These are the activations of a small neural network, seen along a few directions. Each row is one input.
Each table varies a few parts of the input and shows all the possible inputs, shuffled.
Descriptions start from the smaller parts, as in this example, which fits no table here: ring(5) and (point or line(9) or (values(3) and line(4))).
Shared parts are said once, and a part with two or three values counts as separate values.

Rows:
row 1: [-11  10 -29  11 -19   0  72 -24  -9  29  22 -31  12  20  17 -18]
row 2: [  9  -1   9  15  -3 -24 -43  -2  29 -19 -20  29   5 -21 -22   6]
row 3: [  0   6   2   7  -5   8   7  47 -29 -17  47  -2  14 -14  -8  24]
row 4: [-21   0 -11  29 -10 -17 -27   7  40   1 -42  15  13   7 -25  -5]
row 5: [ 18   5  34  -8  18 -10 -26 -34   6  10 -39   8 -13  16  14  13]
row 6: [ -3 -11  18 -29  13  32  33  17 -22  15  19 -15 -10 -19  32  -3]
row 7: [ 40   5  17  -7  -5  -8 -24 -40   9  10 -24  23 -18   9  -3   5]
row 8: [-36 -16 -48  28 -11 -46   5  24  17 -23  19 -13  44  19 -18  -9]
row 9: [ -4  12  -7  14 -10  17  -2 -38  24  28 -52  17   7  18 -10  -2]
row 10: [ 28  34   7 -13   7   8  19 -37 -26  30   3  20 -23  19   6  18]
row 11: [ 28  -5  15  -5  13  15 -32 -41   5  -9 -44   8 -21  -4  -6  -7]
row 12: [ 32  -1  10 -20  11  29  16 -40 -18  10 -12  11 -36   4   3 -20]
row 13: [-15   3  13  -5  11   7   8  50 -27 -29  32 -15  13 -15  17  11]
row 14: [-15   4   2  12  -2 -33 -37  48   5 -19  31   2  18  -9 -29  16]
row 15: [ -3 -29 -12 -11  -4  22   5  36 -17 -23  35 -17  -1 -34  -3  -4]
row 16: [-31 -23  13  -2  10 -11 -36  42  17 -31   5 -21  13 -17  -5  -9]
row 17: [  1 -15   0  10   8  -8 -51  -7  28 -25 -28   9  -6 -28 -12  -5]
row 18: [ -5 -13  -1   5 -14 -23 -35  41  14 -28  33   2  15  -9 -23  -2]
row 19: [ 25   0  23 -30  22  18   9 -26 -16  22 -21  -3 -24  12  29 -12]
row 20: [  6  15 -33  -2  -4  -3  59 -64  -3  40 -10 -18   5  27   4 -22]
row 21: [-14  -5  20  13  11 -30 -53   1  22 -15 -20   7   1  -6   0  12]
row 22: [-38 -19 -31  31 -10 -40  -7 -27  33  -6 -33   6  36  20 -14  -3]
row 23: [ 28  29  20  -3  -1 -13 -33 -39  -2  13 -34  21  -9  17  -9  16]
row 24: [-24   1 -35  23 -12 -19 -20  47  20 -16   1   3  22   8 -21  -4]
row 25: [-27 -30  -7   6   1  -6 -38  31  19 -33  20 -12   6 -27 -24 -12]
row 26: [  8  -9   2 -26  -5  36  38   6 -26   3  21 -10 -25 -24   7 -16]
row 27: [ 11  21  31 -24  19  11  23 -30 -20  23 -11   8 -23  18  25   2]
row 28: [  4  23 -19   2  -1  27  36 -29   2  44 -11  18 -14  20   5  -3]
row 29: [ -9 -22   7 -16  12  15   4  49 -19 -21  17 -28  -1 -22  15  -4]
row 30: [ 11 -11  -8  -5 -10  10   9  44 -22 -25  45  -3  10 -19  -5   6]
row 31: [-10  26 -19  -3 -19  30  51   7  -6  30  12  -6  -8   9   9  -5]
row 32: [  1  19  12  -7  -9  29  39   2 -31  22  38   3 -13  -7   3  18]
row 33: [ -6  14  26 -23   5  24  41  15 -29   5  22 -10  -2  -7  33   5]
row 34: [-14 -13 -50  28 -19 -15  44  19  -7  -1  27 -18  27  14  15  -4]
row 35: [ 15   8   9 -15 -10  30  46   1 -24   9  35   1 -17 -10   3   4]
row 36: [  1  11   9  18  -2 -35 -56   2  22  -5 -16  20   5  -6 -25  18]
row 37: [-13   6 -34  18 -19  19  26  41  -7  -6  19  -4   4   5   2   4]
row 38: [ 20 -15  31  -6  29   5 -35 -33   7   9 -39  -2 -22   7  12  -1]
row 39: [-30  -4  18   2   6 -26 -32  46   7 -33  18 -14  25  -6   0   6]
row 40: [ -1   5 -35  11  -5 -16  18 -79  17  23 -33  -4  20  29   4   0]
row 41: [ 43  13  12 -23  -1   9  29 -36 -16  19  -3  19 -24  16   2 -11]
row 42: [ -1 -26  20  -1  12 -16 -52   1  31 -11 -26  -6  -4 -12   4   0]
Describe the family of inputs behind these rows. -> ring(6) and (values(2) or ring(5))
The inputs of row 16 and row 6 match in every part but the ring(6) part. If row 14 is changed in the same way as row 16 into row 6, which row does it become? -> row 32
Change only the values(2) part in row 31. List by row number the other rows that result. -> row 1
Which other rows agree with row 29 in the ring(6) part? List them by row number. -> row 3, row 13, row 15, row 30, row 34, row 37
Change only the ring(6) part in row 41. List by row number the other rows that result. -> row 2, row 7, row 18, row 30, row 35

Rows:
row 43: [-31 -37 -34   9   1  -2   5  13  21 -20   2 -29  23 -12   0 -30]
row 44: [  2   9  25   4   5 -15 -42  17  11 -15  -5  16  -2  -9 -12  20]
row 45: [ 12  19  20  -3   0  -9 -13 -23   2  13  -9  10  -8   3  -1  12]
row 46: [ -4 -38   8 -15  14  24 -25  20   2 -24   0 -18  -5 -30  10 -13]
row 47: [  9   6  27 -12  13 -11  -8 -22  -2   5 -17   0  -3   6  13   6]
row 48: [ 10 -10  12   0   2  -2 -45  19  11 -17  -6  14 -11 -17 -11   0]
row 49: [  2  -8 -12 -16   7  35  45 -36 -15  19 -18 -21 -17   4  23 -27]
row 50: [-38  -3 -26   6 -17  -7  36  69 -13 -20  61 -17  22  -7  -5   4]
row 51: [ 24  28  -9  -1 -17  19  30 -35 -10  33 -13  20 -17  18  -8   1]
row 52: [  9   8   9 -19  -5  19  41  36 -41   2  58 -11  -9 -10  17   8]
row 53: [ 26  13  13  -4  -8   2  -5 -21   0   5  -6  22 -15   2 -16   9]
row 54: [  9  30  -3   3  -6   3  23 -39  -3  35 -11   9  -4  22   2   6]
row 55: [ -2 -10  28  -4  17 -14 -40  14   9 -18 -13   3   9  -9   4  15]
row 56: [ 12  24  -6 -16 -13  28  68  11 -42  20  39 -13 -13  11  26   4]
row 57: [-24 -11 -38  28 -15 -24 -15  11  23 -13   3   4  24   0 -22  -3]
row 58: [ 12   1  17 -15  17  -1 -12 -24  -1   7 -20   1 -14   6  12  -4]
row 59: [-24   5 -19  32 -10 -33 -14   9  17 -10   2   2  31  10 -21  12]
row 60: [  6 -16  18  -8  18  -2 -44  15   7 -19 -14   1  -4 -10   3   2]
row 61: [ 16  13 -15  -3  -8  22  31 -41  -7  35 -14  12 -15  17   3  -8]
row 62: [  6  15   6  -6   3   2  30 -40  -4  31 -23   2  -1  25  18  -3]
row 63: [ 12  12  -2 -11   4  14  29 -39  -7  30 -28   2 -14  25  15 -14]
row 64: [-22 -15 -19  21   5 -26 -17   9  23 -12  -9 -14  23   7  -7 -11]
row 65: [ 20  -2   5  -6   2   3  -8 -22   3   7  -5  11 -16  -1  -6  -2]
row 66: [  3 -29   3 -19  20  25  12 -20  -9  -8  -6 -22 -12 -16  18 -22]
row 67: [-27 -11 -13  25  -2 -36 -16  12  20 -11  -9  -7  30  11  -3   7]
row 68: [ 12   5  23   5  -2  -5 -40  18  11 -22  -3  25  -5 -17 -23  12]
row 69: [ -9   1  12 -13  -2  19  12  74 -29 -19  61 -11   0 -32   0  14]
row 70: [-20   2 -32  34 -23 -26 -16  14  21 -14   2   9  24   5 -29   2]
The inputs of row 57 and row 48 match in every part but one. If row 50 is changed in the same way as row 57 into row 48, which row does it become? -> row 69
Describe the family of inputs behind these rows. -> line(4) and (values(2) or ring(5))
Change only the line(4) part in row 55. List by row number the other rows that result. -> row 47, row 62, row 67
Change only the values(2) part in row 50. List by row number the other rows that result. -> row 43
Change only the ring(5) part in row 47. List by row number the other rows that result. -> row 45, row 53, row 58, row 65
Change only the values(2) part in row 49. List by row number the other rows that result. -> row 56
